Each row below holds a small network's activations on one record, seen along a few directions.
Each row is followed by the record's values for the fields Y, G, Z, P, U, D, S.
A field that a record lacks is written none.
Other fields move the rows too, some of them a lot.
In the rows, 500 means zero.
Random noise pushes rows far along 20 fixed directions. That doesn't count. These rows show it; they differ only by the noise:
[632 320 663 708 438 257 524 430 459 509 558 570 730 473 876 423 457 621
 781 601 724 466 572 341 202 291 628 641 365 506 521 521 477 425]
[513 387 454 459 670 768 632 398 529 419 267 533 349 737 345 448 310 498
 535 561 318 221 240 613 628 305 517 631 794 408 776 593 528 672]
[527 490 582 417 487 511 488 509 540 539 354 630 461 489 500 349 359 413
 645 596 608 532 600 406 623 442 660 441 518 394 502 280 577 409]
[393 388 579 562 522 459 611 490 613 612 846 571 595 655 605 468 542 561
 529 676 518 416 672 501 653 631 497 598 508 487 466 603 675 522]
[597 281 432 513 640 665 587 273 465 262 510 492 671 561 396 459 552 573
 553 363 459 616 500 508 616 549 449 650 542 427 482 664 370 211]
[470 780 661 619 446 357 587 639 538 517 431 421 660 543 639 354 529 419
 469 647 455 380 489 439 693 564 548 421 364 571 319 418 490 559]
[527 447 452 413 478 692 443 620 409 618 382 396 443 618 637 579 548 446
 636 633 365 384 650 607 323 423 351 509 498 509 572 850 545 691]
[557 678 395 436 428 483 337 661 445 391 538 520 361 621 364 585 526 455
 519 533 693 347 272 548 474 394 402 666 501 561 692 515 558 494]
[481 307 246 587 638 650 522 537 433 453 429 514 595 535 332 467 354 456
 545 553 763 405 455 558 728 374 456 362 429 368 542 658 412 552]
[535 554 555 533 542 471 252 540 433 495 184 546 521 448 584 294 596 468
 663 142 407 335 577 331 624 552 476 386 536 302 372 707 562 440]
[406 543 415 317 672 508 355 660 528 515 437 551 537 397 537 463 384 421
 548 407 653 647 590 515 484 467 482 515 444 578 600 384 562 452]
[733 513 521 523 441 565 319 597 387 413 407 252 430 371 667 451 502 439
 572 579 409 479 479 163 662 388 537 509 334 692 602 575 317 801]
[559 370 330 449 511 607 551 442 558 462 475 716 530 541 303 404 363 419
 556 544 584 656 386 565 665 247 562 516 469 472 603 330 404 516]
[388 320 823 277 593 647 664 491 429 660 583 406 677 721 433 630 447 385
 752 478 376 457 694 739 558 614 582 445 502 703 391 377 572 346]
[359 320 501 663 539 359 269 560 542 761 640 518 498 275 768 377 446 553
 509 351 559 383 650 361 726 459 459 287 285 596 447 646 619 795]
[752 252 576 565 402 585 401 264 430 526 611 198 532 571 465 468 276 460
 503 403 547 322 684 423 801 602 657 106 508 581 512 498 577 645]
[527 473 295 563 498 603 401 452 472 490 465 550 434 559 404 543 669 489
 444 234 464 444 538 617 407 561 243 496 590 388 441 815 495 456]
[388 426 655 592 409 556 588 506 391 572 366 448 540 659 314 465 485 355
 661 469 475 462 434 713 661 450 578 333 566 569 328 425 440 532]
[506 596 469 671 503 367 605 528 490 470 544 600 710 603 391 585 572 522
 274 665 551 458 469 541 649 667 331 652 489 375 478 735 435 479]
[559 464 352 586 521 573 489 427 427 307 505 221 392 691 546 552 293 462
 498 509 726 441 494 482 485 476 613 381 675 590 593 450 526 573]
[674 554 369 464 428 661 641 439 527 392 419 473 290 638 539 512 409 406
 554 692 550 465 481 385 433 351 615 482 557 475 523 293 419 516]
[218 560 274 441 709 468 570 521 491 537 367 542 409 845 815 771 309 458
 374 484 509 602 826 548 326 644 485 461 798 414 448 614 682 529]

[357 584 305 567 537 351 174 663 473 419 321 471 557 485 569 295 214 505
 448 526 788 536 484 485 800 395 573 288 503 411 655 630 735 663]
Y: none / G: none / Z: none / P: none / U: none / D: none / S: none
[417 552 518 375 351 368  81 622 139 373 239 419 279 589 538 797 502 492
 645 377 590 655 444 428 468 455 524 574 553 574 570 645 542 395]
Y: none / G: none / Z: none / P: none / U: none / D: none / S: none
[470 367 555 470 636 656 465 490 420 407 466 311 377 264 515 595 393 461
 519 511 717 735 611 440 469 504 394 565 391 835 551 366 370 281]
Y: none / G: none / Z: none / P: p1 / U: u2 / D: d1 / S: none
[498 318 332 672 206 567 464 551 388 633 657 499 123 528 579 667 562 432
 540 860 642 557 713 195 738 458 554 313 390 434 322 592 421 771]
Y: none / G: none / Z: none / P: none / U: none / D: none / S: none
[476 490 795 538 431 346 439 602 456 650 398 470 544 358 484 407 566 471
 734 351 572 390 442 574 154 483 639 464 602 471 474 348 539 522]
Y: y1 / G: g2 / Z: z2 / P: none / U: none / D: none / S: none
[453 721 383 404 432 518 523 604 426 372 509 170 420 509 719 484 581 511
 583 580 458 440 460 395 471 544 717 308 358 502 315 369 460 552]
Y: y2 / G: g2 / Z: z1 / P: none / U: none / D: none / S: s2
[835 466 531 596 278 483 258 594 478 638 252 735 572 367 347 270 473 261
 751 286 642 565 498 441 409 107 438 355 362 584 570 376 362 647]
Y: none / G: none / Z: none / P: none / U: none / D: none / S: none
[382 500 308 350 477 454 376 542 473 590 444 888 523 510 209 629 628 526
 472 292 489 695 383 821 287 422 287 669 554 328 595 634 523 364]
Y: none / G: none / Z: none / P: p1 / U: u2 / D: d2 / S: none
[518 539 340 511 477 406 409 665 517 736 396 721 578 334 363 553 487 398
 383 436 556 595 546 553 383 436 391 376 429 394 543 520 411 759]
Y: none / G: none / Z: none / P: none / U: none / D: none / S: none
[482 501 577 321 673 564 509 612 436 441 359 420 609 359 439 457 598 570
 643 418 239 401 210 478 446 431 620 655 470 443 616 520 347 614]
Y: y2 / G: g2 / Z: z1 / P: none / U: none / D: none / S: none
[745 591 443 460 383 688 466 477 468 418 401 302 367 413 335 487 555 481
 450 485 360 312 266 541 445 388 448 400 441 545 584 527 387 630]
Y: none / G: none / Z: none / P: none / U: none / D: none / S: none
[402 489 544 503 342 544 629 454 516 619 517 598 430 462 575 496 713 634
 618 674 428 435 491 730 217 428 401 527 373 368 325 634 570 268]
Y: none / G: none / Z: none / P: p2 / U: u1 / D: d2 / S: none
[743 598 370 508 325 561 575 413 612 479 574 524 579 559 472 451 522 418
 354 614 462 641 575 612 382 441 386 485 435 555 519 472 450 513]
Y: y1 / G: g2 / Z: z2 / P: none / U: none / D: none / S: s2
[465 427 365 370 392 389 407 498 470 632 647 536 636 402 524 560 564 570
 481 465 390 813 630 588 375 557 607 386 424 407 479 529 501 643]
Y: none / G: none / Z: none / P: p2 / U: u2 / D: d2 / S: none
[369 606 531 594 431 391 463 539 581 424 563 640 618 722 330 337 527 465
 525 370 449 631 260 765 557 354 480 651 690 637 589 463 601 568]
Y: none / G: none / Z: none / P: none / U: none / D: none / S: none
[565 388 513 334 429 460 455 462 340 473 416 504 652 593 407 665 488 532
 604 488 437 579 431 667 287 442 626 526 559 347 575 592 467 466]
Y: y1 / G: g2 / Z: z2 / P: none / U: none / D: none / S: s2
[484 655 344 453 359 383 406 576 429 305 507 507 447 476 423 525 638 625
 513 549 480 559 108 543 371 351 613 656 490 376 590 519 442 540]
Y: none / G: none / Z: none / P: none / U: none / D: none / S: none
[364 186 615 658 404 384 271 435 309 749 248 332 471 346 729 500 290 581
 579 456 453 511 658 547 472 424 628 151 545 464 511 755 605 860]
Y: none / G: none / Z: none / P: none / U: none / D: none / S: none
[399 429 381 673 598 420 494 433 578 508 554 613 349 325 331 544 421 526
 278 280 685 532 237 627 367 397 380 599 620 614 640 355 410 584]
Y: y1 / G: g2 / Z: z1 / P: none / U: none / D: none / S: s2
[513 323 292 246 637 582 595 494 387 601 354 688 523 478 411 768 416 495
 625 440 632 463 558 552 194 436 589 400 454 168 489 429 392 356]
Y: y2 / G: g2 / Z: z2 / P: none / U: none / D: none / S: s2
[370 501 413 492 691 641 697 497 488 515 399 545 371 531 364 757 469 448
 255 556 383 534 540 431 672 654 381 498 580 469 409 531 340 518]
Y: none / G: none / Z: none / P: p1 / U: u1 / D: d2 / S: none
[439 364 707 813 435 360 384 519 301 548 215 464 564 554 543 556 304 396
 556 523 720 571 592 498 635 389 430 402 529 697 469 628 452 532]
Y: none / G: none / Z: none / P: none / U: none / D: none / S: none
[379 434 448 262 477 531 189 567 351 566 250 555 316 433 541 579 463 519
 591 367 311 537 417 527 597 356 523 462 458 446 586 650 581 601]
Y: y1 / G: g2 / Z: z2 / P: none / U: none / D: none / S: s2
[575 300 190 686 488 497 361 250 590 420 773 452 373 191 535 459 542 694
 275 221 613 621 442 450 425 466 363 438 408 555 550 585 441 533]
Y: none / G: none / Z: none / P: none / U: none / D: none / S: none
[609 300 316 592 409 515 418 372 487 535 473 517 343 211 510 438 497 515
 610 233 654 592 508 356 290 334 660 189 439 381 363 304 357 541]
Y: none / G: none / Z: none / P: none / U: none / D: none / S: none
[684 535 507 648 489 634 580 557 531 461 371 461 573 764 447 262 532 261
 726 385 467 429 645 357 503 470 586 413 772 447 447 464 415 720]
Y: y2 / G: g2 / Z: z1 / P: none / U: none / D: none / S: s2
[546 304 627 614 355 492 192 539 538 663 561 421 482 352 695 203 466 362
 686 388 551 812 882 382 534 425 508 363 532 748 528 520 601 765]
Y: y2 / G: g2 / Z: z2 / P: none / U: none / D: none / S: s2
[605 595 367 688 440 499 660 319 492 368 327 490 658 641 418 502 423 526
 357 410 519 380 269 784 397 319 382 347 444 513 421 562 401 365]
Y: none / G: none / Z: none / P: p2 / U: u2 / D: d1 / S: none
[272 450 328 404 406 424 400 631 376 466 684 430 495 594 585 614 489 513
 617 642 580 781 562 440 692 464 756 322 384 494 362 470 526 613]
Y: none / G: none / Z: none / P: p1 / U: u1 / D: d2 / S: none
[636 638 490 292 607 638 342 700 368 399 315 287 537 485 347 551 452 378
 559 455 598 339 579 378 618 662 516 352 478 422 552 556 511 445]
Y: none / G: none / Z: none / P: none / U: none / D: none / S: none
[579 265 440 443 495 598 522 457 417 498 403 539 673 423 368 450 454 505
 705 475 518 625 429 623 385 284 603 442 431 414 556 508 357 519]
Y: none / G: none / Z: none / P: none / U: none / D: none / S: none
[352 272 435 745 307 510 606 319 446 461 595 441 308 572 437 449 531 560
 530 643 521 675 438 533 623 476 677 448 693 407 387 490 433 642]
Y: y2 / G: g2 / Z: z1 / P: none / U: none / D: none / S: s2
[620 452 477 425 459 592 331 637 556 619 645 461 523 389 293 419 440 330
 509 476 705 502 634 513 651 498 441 302 381 615 570 408 555 601]
Y: y1 / G: g2 / Z: z2 / P: none / U: none / D: none / S: none
[399 512 465 472 542 418 350 645 347 473 653 428 353 609 466 863 540 426
 373 418 556 515 524 305 695 676 466 554 543 632 477 563 447 619]
Y: y1 / G: g2 / Z: z2 / P: none / U: none / D: none / S: s2
[775 560 487 569 548 304 286 473 539 451 656 539 643 614 619 557 360 516
 363 345 601 406 660 196 558 589 442 558 558 568 740 612 622 633]
Y: none / G: none / Z: none / P: p1 / U: u1 / D: d2 / S: none
[589 454 577 453 667 614 671 417 555 291 479 421 621 636 386 368 456 552
 670 416 453 388 298 559 320 447 669 679 778 437 679 387 496 439]
Y: none / G: none / Z: none / P: none / U: none / D: none / S: none
[498 502 427 511 456 466 497 657 419 397 655 262 726 492 577 469 524 515
 541 739 478 600 404 436 694 438 646 466 283 590 508 577 365 770]
Y: y1 / G: g2 / Z: z2 / P: none / U: none / D: none / S: s1
[524 459 653 286 549 542 327 584 375 546 480 399 375 490 539 787 442 540
 523 582 555 417 632 521 289 607 376 663 548 589 725 675 666 395]
Y: none / G: none / Z: none / P: none / U: none / D: none / S: none

Here are new rows. What are their fields?
[549 255 448 406 525 533 416 389 386 295 750 350 615 371 369 534 641 686
 546 395 381 563 247 431 698 519 650 601 386 443 547 626 348 494]
Y: y1 / G: g2 / Z: z2 / P: none / U: none / D: none / S: s2
[293 415 476 666 680 335 547 569 470 733 491 504 501 408 771 794 373 557
 229 564 537 489 634 525 279 571 293 572 507 630 581 705 461 784]
Y: y2 / G: g2 / Z: z2 / P: none / U: none / D: none / S: s2
[406 625 575 609 408 530 340 550 453 347 260 377 482 492 282 222 663 422
 517 308 252 853 374 621 591 566 489 595 846 560 525 588 435 657]
Y: none / G: none / Z: none / P: p2 / U: u2 / D: d2 / S: none
[460 592 521 657 353 622 393 494 373 508 180 418 344 519 363 483 584 435
 470 433 511 389 495 729 498 501 208 340 526 502 360 794 533 347]
Y: none / G: none / Z: none / P: p1 / U: u1 / D: d2 / S: none
[673 382 622 665 419 528 509 366 452 371 483 291 786 683 414 351 386 456
 478 557 416 540 476 619 718 465 533 455 594 622 599 674 463 652]
Y: y1 / G: g2 / Z: z2 / P: none / U: none / D: none / S: s2
[344 365 344 653 684 542 681 607 519 625 562 642 589 558 435 606 441 451
 407 646 606 539 648 450 656 555 401 473 525 411 456 640 392 695]
Y: none / G: none / Z: none / P: p2 / U: u2 / D: d2 / S: none
[496 624 494 726 341 420 423 544 513 311 678 524 497 696 337 367 641 417
 586 412 897 487 461 559 590 534 387 546 555 572 369 467 602 168]
Y: y1 / G: g2 / Z: z2 / P: none / U: none / D: none / S: none
[342 501 413 693 684 296 598 524 620 467 547 751 541 325 783 398 407 610
 419 658 804 469 513 162 768 448 509 590 229 402 380 392 474 308]
Y: y1 / G: g2 / Z: z2 / P: none / U: none / D: none / S: s2
[335 423 403 545 498 547 548 319 523 418 466 508 387 518 556 466 413 590
 456 481 498 590 479 557 655 434 561 328 481 469 343 471 562 325]
Y: none / G: none / Z: none / P: p1 / U: u1 / D: d2 / S: none
[473 412 620 526 454 521 582 583 489 569 412 521 810 376 515 264 632 443
 683 679 468 787 728 556 494 565 533 512 414 370 344 592 407 439]
Y: y1 / G: g2 / Z: z2 / P: none / U: none / D: none / S: s2
[244 723 652 688 472 315 630 633 553 469 549 502 597 578 446 369 517 471
 473 617 636 446 342 600 716 558 563 487 487 578 330 322 561 429]
Y: none / G: none / Z: none / P: none / U: none / D: none / S: none
[642 590 419 283 574 731 590 495 482 456 445 216 442 530 622 632 370 474
 379 681 288 355 479 488 540 466 477 430 338 682 620 486 431 654]
Y: y2 / G: g2 / Z: z2 / P: none / U: none / D: none / S: s2
[347 538 256 333 533 428 466 373 529 453 542 578 466 350 517 634 547 807
 164 594 233 602 324 620 531 596 483 564 439 209 571 757 574 484]
Y: none / G: none / Z: none / P: p1 / U: u1 / D: d2 / S: none
[886 827 624 165 620 513 401 730 382 199 402 370 709 631 354 645 374 371
 615 525 576 371 277 298 491 410 571 739 376 741 843 259 379 385]
Y: none / G: none / Z: none / P: p2 / U: u1 / D: d2 / S: none
[377 478 351 545 531 559 771 450 564 488 495 631 625 593 496 366 486 437
 676 465 643 497 457 632 533 316 624 276 323 421 182 231 402 276]
Y: y2 / G: g2 / Z: z1 / P: none / U: none / D: none / S: s2
[260 900 390 472 519 314 650 677 665 423 604 586 610 550 636 345 668 536
 453 611 603 518 478 552 404 656 583 521 461 283 256 332 630 286]
Y: y2 / G: g2 / Z: z2 / P: none / U: none / D: none / S: s2
[393 690 394 606 401 499 469 607 413 281 469 523 366 827 235 532 606 378
 522 420 515 554 235 529 744 455 519 574 720 549 439 479 436 537]
Y: none / G: none / Z: none / P: p2 / U: u2 / D: d1 / S: none
[696 620 525 738 195 374 295 402 496 417 542 201 663 384 510 346 549 504
 215 487 444 690 481 679 529 535 339 354 401 745 504 706 494 638]
Y: y1 / G: g2 / Z: z2 / P: none / U: none / D: none / S: none
[396 367 710 572 620 681 516 526 363 504 299 215 423 358 654 431 489 422
 796 352 573 489 688 408 475 516 513 306 428 732 270 422 405 338]
Y: none / G: none / Z: none / P: p2 / U: u2 / D: d2 / S: none
